Each row below holds a small network's activations on one record, seen along a few directions.
Records have a field called Pizo. Each example row is followed by its value.
The largest differences between rows may come from other fields.
In the rows, zero is written as 500.
Strong random noise was added to every row along 14 fixed directions; ignore it. To show where, here is one row again and again, with new noise each time:
[471 665 553 690 527 538 469 483 442 414 383 392 533 477 538 429 635 446
 552 571 607 565 478 619 584 502 499 517 501 628 464]
[514 507 378 523 721 521 616 551 534 447 379 546 509 539 468 395 634 429
 547 480 503 532 525 527 688 458 454 653 404 476 673]
[540 693 381 616 282 596 499 459 364 498 272 222 576 431 537 398 472 586
 464 415 614 401 490 508 538 451 289 591 457 522 534]
[456 687 598 603 495 575 776 515 593 462 539 575 399 378 393 416 515 574
 497 365 544 596 396 487 494 452 601 500 421 720 408]
[244 457 454 718 269 459 591 359 515 641 624 451 593 228 220 561 534 370
 396 782 577 594 396 444 197 516 610 547 493 260 621]
[548 642 548 435 301 388 397 566 430 568 442 477 674 431 709 378 259 479
 445 373 524 442 430 591 409 496 449 343 404 503 430]
[527 480 399 512 431 512 446 434 518 293 504 401 474 581 523 518 453 426
 531 497 516 374 616 386 528 476 412 483 447 322 511]
[651 553 591 641 533 477 651 493 470 629 511 438 299 519 576 234 673 464
 501 610 519 431 643 392 696 476 510 714 622 517 363]
[355 576 433 521 605 381 553 576 576 550 459 550 493 509 251 546 556 464
 437 533 526 557 448 623 491 411 534 677 457 551 536]
[495 416 626 537 400 451 621 286 639 449 594 463 374 556 686 555 401 459
 703 383 694 549 431 559 514 505 625 247 462 515 592]
[509 551 525 579 455 339 848 371 519 578 393 429 448 451 586 345 541 533
 604 403 698 581 438 569 633 421 433 602 499 413 741]
[582 372 594 529 539 297 467 354 205 587 465 498 504 577 532 447 494 421
 455 606 503 352 486 477 622 439 547 488 759 301 439]
[520 299 413 547 561 537 638 371 609 705 511 516 399 606 479 573 513 515
 566 379 576 390 433 517 540 432 597 600 470 513 659]
[419 490 519 601 519 478 679 489 406 568 550 615 502 443 411 537 495 750
 307 506 358 462 395 362 343 443 533 580 650 546 331]
[487 624 512 556 451 541 423 625 291 459 397 465 530 496 571 445 497 624
 416 522 456 508 558 477 567 541 352 488 659 450 417]
[447 495 512 488 635 351 482 598 346 535 434 754 809 502 627 538 373 653
 335 374 331 446 299 586 330 450 513 449 523 515 429]

[522 469 554 623 535 476 471 466 446 645 422 492 528 579 555 541 574 480
 561 438 620 446 429 672 566 473 541 581 571 541 562] | z29
[308 539 409 578 512 609 447 458 650 426 538 481 585 361 245 584 531 316
 507 617 551 619 390 568 346 506 655 418 266 618 567] | z25
[554 493 513 465 407 553 443 571 562 374 601 588 619 463 714 502 414 533
 499 410 402 463 595 383 358 576 429 406 416 341 477] | z36
[550 619 477 501 535 372 635 551 452 499 440 536 566 457 488 397 521 626
 367 447 406 434 499 436 461 404 393 716 516 488 394] | z39
[421 513 492 576 702 585 319 555 355 427 415 586 544 617 288 697 585 436
 512 432 516 451 466 655 601 470 578 543 600 501 507] | z33
[483 431 502 361 567 542 314 689 306 753 452 586 450 511 311 505 478 339
 479 563 505 559 522 617 712 566 542 456 648 390 621] | z28
[496 612 504 491 595 471 516 630 636 497 465 555 441 598 369 521 561 404
 584 329 603 504 531 680 628 439 515 660 393 567 574] | z25
[682 422 543 368 571 503 563 423 638 362 609 545 341 597 718 373 401 355
 645 327 491 411 618 366 653 493 568 347 373 433 486] | z29
[592 534 466 433 513 615 620 397 289 585 330 336 408 407 527 373 513 740
 434 457 460 529 431 372 632 475 405 489 621 689 484] | z44
[401 503 577 397 436 369 688 461 430 545 521 507 305 453 236 533 453 484
 523 532 613 656 462 531 641 463 521 440 657 399 604] | z32
[666 327 519 363 571 641 550 509 525 529 652 683 386 552 425 486 431 425
 531 343 414 354 537 335 586 505 624 453 466 439 494] | z9
[599 572 647 575 352 585 528 560 670 635 678 518 405 371 715 310 530 423
 552 511 517 550 637 420 440 610 577 489 429 498 407] | z42
[711 408 472 489 690 510 404 460 333 571 352 437 562 590 758 288 589 439
 507 599 414 390 519 479 702 501 485 500 532 610 433] | z41
[515 589 482 407 398 670 276 646 487 480 520 454 519 430 465 524 452 545
 403 549 387 520 572 440 420 585 452 419 464 631 326] | z10
[503 528 522 356 471 481 434 576 387 482 524 503 427 469 389 466 420 508
 407 609 406 528 526 420 543 524 473 417 594 514 369] | z47
[545 521 663 462 799 393 535 605 587 235 655 790 441 581 531 447 585 338
 562 515 384 565 584 474 609 500 645 450 487 478 345] | z39
[519 640 600 650 382 713 411 383 234 300 447 422 662 333 399 521 496 480
 466 517 507 452 379 456 434 529 546 324 534 583 338] | z18
[595 495 541 449 475 482 454 525 448 424 492 561 590 572 664 530 411 564
 517 342 456 398 512 511 493 501 431 446 510 439 455] | z37
[555 555 432 396 606 582 372 672 493 407 459 621 561 611 465 531 389 480
 464 282 413 362 501 526 547 463 489 480 390 572 429] | z25
[458 496 425 500 343 494 444 590 424 639 520 447 523 414 443 525 503 623
 334 625 406 481 597 377 368 538 354 650 630 324 462] | z42
[523 489 617 602 366 646 485 571 447 768 597 510 218 573 215 619 551 494
 498 408 616 376 565 527 620 491 598 656 723 499 409] | z29
[475 549 476 515 435 617 453 392 427 388 399 368 541 492 449 621 465 578
 545 427 567 508 396 565 496 490 472 391 484 644 507] | z18
[511 578 539 647 542 513 588 526 644 401 560 602 520 557 366 541 575 404
 543 431 545 398 474 567 461 429 604 651 380 583 412] | z15
[524 423 397 474 770 448 485 428 393 388 450 562 601 502 352 435 579 360
 408 631 350 406 460 397 538 411 583 576 456 484 452] | z38
[513 501 628 365 516 239 347 535 356 458 560 570 540 509 476 477 430 401
 406 669 417 503 518 507 483 493 532 412 636 407 324] | z24
[468 346 353 537 356 739 599 411 527 499 562 505 502 434 433 610 412 501
 549 363 536 428 485 341 430 536 479 440 426 249 748] | z32
[408 374 357 557 593 731 623 381 580 566 512 487 426 441 304 590 560 549
 496 529 475 538 393 412 455 490 629 504 428 648 594] | z38
[411 562 512 574 447 473 599 261 496 140 435 338 526 497 661 582 457 698
 554 504 544 587 407 448 411 471 427 265 493 627 446] | z20
[583 654 540 564 457 652 662 472 626 507 464 370 323 473 483 389 575 566
 571 383 593 512 511 489 606 462 516 581 402 802 421] | z38
[592 482 459 481 451 370 359 455 622 396 513 444 654 603 835 508 423 525
 520 440 467 356 556 497 329 489 408 516 373 454 444] | z24
[504 679 573 415 372 541 406 557 441 322 498 460 589 327 503 393 393 412
 481 566 483 616 457 483 458 564 492 258 391 603 392] | z44
[436 540 565 583 642 458 596 409 471 374 480 591 584 440 388 548 575 431
 533 502 533 582 356 588 491 445 627 462 470 565 510] | z11
[516 495 548 450 494 349 417 613 410 547 545 526 487 541 576 481 529 603
 382 634 372 494 645 427 471 530 384 602 702 357 361] | z35
[559 644 381 430 368 303 592 525 616 506 459 328 469 486 437 373 500 568
 392 535 490 407 608 410 427 383 301 819 413 482 428] | z9
[424 453 710 621 527 475 711 428 452 329 696 732 365 561 473 728 508 773
 492 319 452 497 481 372 402 473 582 458 778 379 364] | z42
[513 616 477 499 342 370 533 479 505 403 536 462 561 478 377 531 413 563
 377 424 470 330 511 415 326 388 418 654 464 419 351] | z2
[519 613 593 598 375 485 573 459 307 555 509 428 443 392 320 424 528 549
 376 614 491 439 465 400 478 456 511 593 669 531 295] | z2
[617 447 514 396 380 692 357 535 543 466 638 522 487 507 654 504 327 505
 504 374 387 382 571 352 419 587 522 291 412 504 361] | z27
[446 517 511 486 568 422 594 419 507 477 464 502 454 538 320 580 487 529
 490 449 547 495 370 577 512 396 581 521 500 659 472] | z15
[549 334 467 298 676 399 597 324 372 535 458 493 433 468 370 453 498 530
 413 652 376 535 397 381 593 422 582 417 572 633 452] | z10
[585 538 535 618 518 621 501 396 429 374 470 378 425 474 469 443 654 377
 589 568 578 483 574 439 648 506 505 529 532 475 489] | z11
[394 385 658 818 411 604 655 437 386 664 609 646 456 527 354 751 602 658
 508 430 604 439 382 540 400 509 629 596 794 404 524] | z15
[577 323 703 489 357 366 492 460 497 760 643 597 483 544 722 508 429 423
 631 471 624 496 500 610 494 594 586 403 636 287 629] | z30
[531 569 552 466 232 407 624 394 497 674 574 446 557 240 469 352 349 391
 444 457 566 486 440 424 345 465 553 464 402 358 531] | z36
[487 401 376 334 558 448 444 475 631 565 495 462 520 498 410 506 472 389
 496 595 475 533 482 527 479 488 529 489 339 561 589] | z28
[498 542 449 451 437 628 710 458 568 463 474 545 505 377 291 532 437 479
 568 250 604 530 356 513 517 445 532 489 315 533 708] | z44
[523 540 494 636 474 503 439 460 560 518 498 464 647 520 624 513 513 586
 430 485 447 365 438 520 298 459 526 570 411 685 315] | z41
[539 411 434 577 585 774 451 423 279 598 363 452 518 535 407 650 576 724
 446 411 450 405 349 489 533 491 505 535 645 718 471] | z30
[591 418 691 485 545 482 614 441 431 651 589 641 479 439 622 398 462 503
 522 503 471 538 368 490 510 537 683 342 578 621 420] | z2
[499 495 540 370 619 488 549 610 442 541 474 628 474 502 438 503 496 566
 479 474 427 606 459 551 603 513 497 467 567 574 504] | z37
[376 474 479 581 632 606 363 566 388 428 419 562 668 504 589 662 606 716
 443 575 386 627 451 558 400 588 444 442 619 578 496] | z36
[469 392 436 653 540 800 585 464 448 532 533 527 399 473 254 618 665 535
 515 504 505 468 519 380 554 534 547 625 595 430 601] | z33
[490 354 461 400 453 286 578 311 577 284 566 486 556 560 547 642 427 543
 522 512 484 456 500 406 367 435 436 452 476 309 559] | z10
[508 536 754 606 420 433 627 482 523 577 552 505 354 566 720 493 526 649
 616 467 632 619 467 619 562 547 545 382 677 657 422] | z41
[761 394 622 480 507 604 624 381 316 676 505 527 445 461 566 322 503 445
 543 402 494 359 450 403 684 497 597 453 578 518 459] | z27
[448 403 547 604 565 811 523 480 507 584 516 605 478 479 483 641 541 483
 667 357 609 607 359 621 561 601 663 336 489 601 701] | z18
[652 625 513 430 402 516 588 622 457 534 513 473 375 499 517 318 439 559
 439 393 445 381 653 346 608 473 371 622 543 424 371] | z27
[402 471 388 437 508 688 352 564 484 595 454 478 479 464 313 603 463 401
 528 469 549 572 478 587 559 553 544 420 447 495 667] | z33
[403 411 386 525 597 547 505 513 610 524 574 598 502 524 351 623 520 519
 429 479 413 452 485 446 376 466 569 605 436 471 520] | z20
[517 630 644 583 549 550 402 831 624 700 637 818 622 470 554 466 496 395
 468 352 432 477 489 670 379 558 652 603 401 568 361] | z37
[467 702 459 331 504 365 684 629 623 238 504 576 483 503 489 500 375 785
 387 304 364 539 519 397 398 412 309 569 417 574 366] | z47
[503 541 513 449 479 676 394 538 413 580 465 456 500 380 502 476 480 527
 468 503 464 594 460 494 513 575 519 364 505 636 464] | z39
[493 472 447 494 524 447 690 526 519 504 539 632 570 401 477 395 492 423
 486 474 461 517 516 411 489 490 478 578 434 233 662] | z32
[354 686 350 454 578 705 535 666 486 417 394 524 474 381 184 527 505 568
 412 378 457 629 466 490 549 484 439 546 402 591 576] | z20
[464 401 347 500 621 586 568 505 577 771 508 543 586 342 407 434 605 577
 338 639 328 534 416 406 325 508 556 694 403 628 528] | z47
[505 660 499 337 510 484 449 624 500 256 505 653 580 513 238 587 332 397
 494 208 507 421 458 560 505 414 507 457 345 451 489] | z9
[475 532 330 415 492 565 560 559 555 454 448 421 466 431 449 441 527 561
 459 540 443 581 606 379 527 519 334 587 433 412 615] | z35
[579 404 405 529 457 555 459 447 680 495 638 400 326 588 444 519 577 429
 502 603 469 339 679 315 459 482 503 691 455 445 410] | z24
[635 510 615 470 458 407 506 399 402 672 514 426 430 424 598 293 476 373
 501 569 533 470 524 468 593 487 585 450 560 494 408] | z11
[380 424 344 594 472 311 570 297 370 314 404 492 849 457 453 685 462 604
 394 489 466 389 339 471 228 380 376 583 492 215 638] | z35
[589 467 285 315 490 368 495 391 563 308 419 342 469 623 339 506 413 349
 519 457 524 307 586 431 606 347 374 606 331 365 569] | z28
[543 649 606 527 515 415 497 475 360 538 395 433 606 378 547 332 564 480
 471 601 519 582 422 591 525 503 499 509 532 630 427] | z30

Which value of Pizo does each new row have?
[500 407 379 572 479 669 279 495 405 851 337 316 523 514 607 476 543 461
 519 602 581 491 468 637 582 573 503 494 532 603 638] | z20
[596 409 721 470 672 441 631 435 598 562 661 673 316 570 556 496 559 501
 572 442 475 521 468 496 566 475 738 454 570 693 340] | z10
[598 472 600 550 358 510 372 344 407 401 556 449 458 639 332 669 393 342
 559 339 627 208 466 542 531 398 623 421 534 468 348] | z41
[563 461 548 461 476 427 571 546 341 770 448 599 497 527 343 541 466 506
 474 304 575 391 440 612 611 423 504 656 644 357 612] | z35
[512 551 550 466 318 567 496 568 407 570 562 519 402 453 292 548 430 475
 479 391 548 441 592 457 550 515 461 543 615 272 519] | z37
[437 518 646 761 580 421 636 376 758 401 723 532 363 498 509 538 751 482
 542 678 510 555 570 429 335 482 675 676 518 579 303] | z42
[470 559 578 637 464 602 552 300 442 417 535 343 449 293 267 455 678 438
 451 797 504 590 406 386 431 499 638 479 511 740 317] | z44
[421 590 445 480 476 273 458 385 750 158 473 405 654 623 665 671 399 580
 568 411 558 480 415 623 259 401 428 456 274 640 462] | z44
[530 356 366 321 689 341 461 424 551 528 367 528 692 566 538 530 487 419
 558 432 517 498 393 659 527 433 480 532 328 487 772] | z9
[478 491 459 531 470 750 646 587 584 596 534 526 346 396 389 419 583 398
 635 471 613 655 567 474 666 606 508 522 444 390 791] | z2
[541 492 492 446 380 602 508 572 381 624 536 518 580 236 409 291 499 328
 424 704 434 586 528 364 507 610 498 440 467 340 566] | z33
[522 376 417 522 791 373 554 519 488 481 413 543 495 654 556 455 731 481
 543 646 455 512 625 512 685 479 403 749 601 340 654] | z32
[456 528 667 612 488 412 596 488 292 790 534 635 494 412 186 550 544 535
 363 483 530 442 330 582 448 415 666 672 732 520 398] | z24
[519 382 546 563 503 380 447 240 508 426 616 392 443 530 381 539 562 285
 526 745 529 387 521 424 448 443 658 512 532 442 377] | z18
[509 339 343 449 457 585 434 433 574 545 491 390 482 514 503 544 532 421
 568 574 537 501 588 459 534 549 428 520 432 343 719] | z39
[493 396 713 583 526 290 624 226 421 658 532 464 450 509 655 562 545 643
 536 524 585 552 357 571 437 457 632 438 732 582 446] | z35
[569 554 475 603 515 485 403 725 400 614 437 516 445 677 465 460 609 529
 431 556 473 333 673 535 644 486 374 804 681 422 396] | z15
[411 562 344 351 394 268 438 609 527 445 469 450 582 576 410 626 356 704
 306 529 365 411 535 472 301 408 277 669 516 443 376] | z18
[419 579 552 655 459 514 610 623 606 601 579 592 481 430 441 484 626 506
 519 510 561 584 552 541 437 541 504 705 518 392 598] | z44
[608 640 590 343 360 507 511 671 624 695 499 565 432 503 564 433 303 462
 593 138 640 489 459 681 578 489 526 453 354 625 563] | z44
[606 510 436 544 596 444 578 457 671 518 473 396 515 442 749 163 645 283
 598 699 521 568 616 457 595 530 494 579 287 503 594] | z41
[462 407 540 434 592 456 454 462 516 442 502 451 287 646 417 592 581 396
 652 581 623 608 588 583 733 524 532 447 621 449 630] | z38
[628 470 643 625 604 456 501 451 530 336 560 634 547 670 658 536 546 381
 643 361 557 336 514 570 560 464 597 502 492 446 435] | z32
[577 457 507 528 364 542 489 321 491 403 537 414 541 455 502 504 456 343
 588 444 598 397 518 446 488 488 525 416 412 329 575] | z35
